[132 159 142 141] : k842
[131 185 157 143] : k221
[126 135 141 121] : k32
[126 193 153 139] : k662
[128  71 105 121] : k797
[136 157 153 147] : k356
[129 125 135 115] : k448
[131 185 158 143] : k200
rest: [129 125 135]
[115]
rest: [126 193 153]
[139]
then: [135 141]
[121]
both k842 k32: 
[141]
then: [132 159]
[142]
rest: [135 141]
[121]
both k221 k356: 
[157]

[109 121 141 147 123 142 122 126 118 107 179  96 107 122 128 153 141 120
 110 118  87 130 126 120 166 168 101 138 145 114 111 109  89 135  97 120
 149 125 136 135 162 112 145 125 103 127 128 140 130 101 126 154 184 119
 131 133 128 152]  k321
[120 158 136 126 127 138 117 114 121 125 164 116 124 116 114 152 148 118
 131  95 132 138 129  96 124 142 114 157 111 113 132 119 115 134  88 106
 158 110 155 137 186 133 148 109 100 120 117 127  95 138 134 121 174 111
 131 144 120 149]  k546
[141 119  99 138 137  82 123 115 132 131  79 139 116 111  91  61 123 150
 141 126 180 131 106 125 122 122 131 113 138 169 132 114 156 135 145 133
 109 111 124 108  89 120 139 108 158 121 132 128 142 138 145 114  57 119
 113 145 130 131]  k262
[119  97 135 115 117 147 154 151 121 124 164 132 143 169 172 147 115 120
 113 144 105 125 142 144 121 124 135 117 128 116 131 160 129 109 154 153
 109 155 109 135  92 132  85 170 138 146 130 128 145 119 101 151 121 159
 133  82 132 101]  k791
[144 189 135 114 136 129 109 108 146 138 137 133 143 105 113 146 135 120
 149 118 150 134 134 118 122 124 129 146  96 111 137 126 132 136 108  97
 150 115 146 139 177 150 154 110 111 117 124 116  89 160 126  90 152 110
 131 159 121 132]  k315
[151 187 134 114 140 119 104 111 155 141 128 139 147  97 112 143 134 120
 152 121 157 132 134 125 122 122 132 139 102 117 134 124 138 139 115 100
 145 117 141 139 168 150 154  92 117 119 127 102  96 163 148  82 148 111
 131 166 123 129]  k194
which: [151 187 134 114 140 119 104 111 155 141 128 139 147  97 112 143 134 120
 152 121 157 132 134 125 122 122 132 139 102 117 134 124 138 139 115 100
 145 117 141 139 168 150 154  92 117 119 127 102  96 163 148  82 148 111
 131 166 123 129]
k194
rest: [125 122 122 132]
[139 102 117 134 124 138 139 115 100 145 117 141 139 168 150 154  92 117
 119 127 102  96 163 148  82 148 111 131 166 123 129]
rest: [121 125 164]
[116 124 116 114 152 148 118 131  95 132 138 129  96 124 142 114 157 111
 113 132 119 115 134  88 106 158 110 155 137 186 133 148 109 100 120 117
 127  95 138 134 121 174 111 131 144 120 149]
which: [141 119  99 138 137  82 123 115 132 131  79 139 116 111  91  61 123 150
 141 126 180 131 106 125 122 122 131 113 138 169 132 114 156 135 145 133
 109 111 124 108  89 120 139 108 158 121 132 128 142 138 145 114  57 119
 113 145 130 131]
k262

[144 104 128 108 111 111 125 132 134 143 158 136 125 146 112  55 102 175
 148 109 143] = k580
[144 102 130 108 110 112 127 129 134 137 156 110 123 137 140  80  61 136
 177 131 112] = k972
[144 102 130 108 110 111 127 129 134 137 156 149 123 147 158 149 128 124
 141 142 104] = k113
which: [144 102 130 108 110 112 127 129 134 137 156 110 123 137 140  80  61 136
 177 131 112]
k972
then: [102 130 108 110 111 127]
[129]

[128 125 126 126 137 121 141 126 130 110 129 109 130 150 125 132 200  95
 117 120 117 122 106 124 136 130 128] -> k653
[126 125 130 130 141 124 134 133 121 146 119 123 129 142 109 117  99 132
 130 152 146 138 126 144 144 130 130] -> k976
[136 123 139 103 128 124 126 126 132 122 133 160 147 146 115 142  99 152
 146 132 130 136 157 126 139 135 126] -> k678
which: [136 123 139 103 128 124 126 126 132 122 133 160 147 146 115 142  99 152
 146 132 130 136 157 126 139 135 126]
k678
then: [ 99 152 146 132 130]
[136]
which: [126 125 130 130 141 124 134 133 121 146 119 123 129 142 109 117  99 132
 130 152 146 138 126 144 144 130 130]
k976
rest: [126 126 137 121 141]
[126 130 110 129 109 130 150 125 132 200  95 117 120 117 122 106 124 136
 130 128]

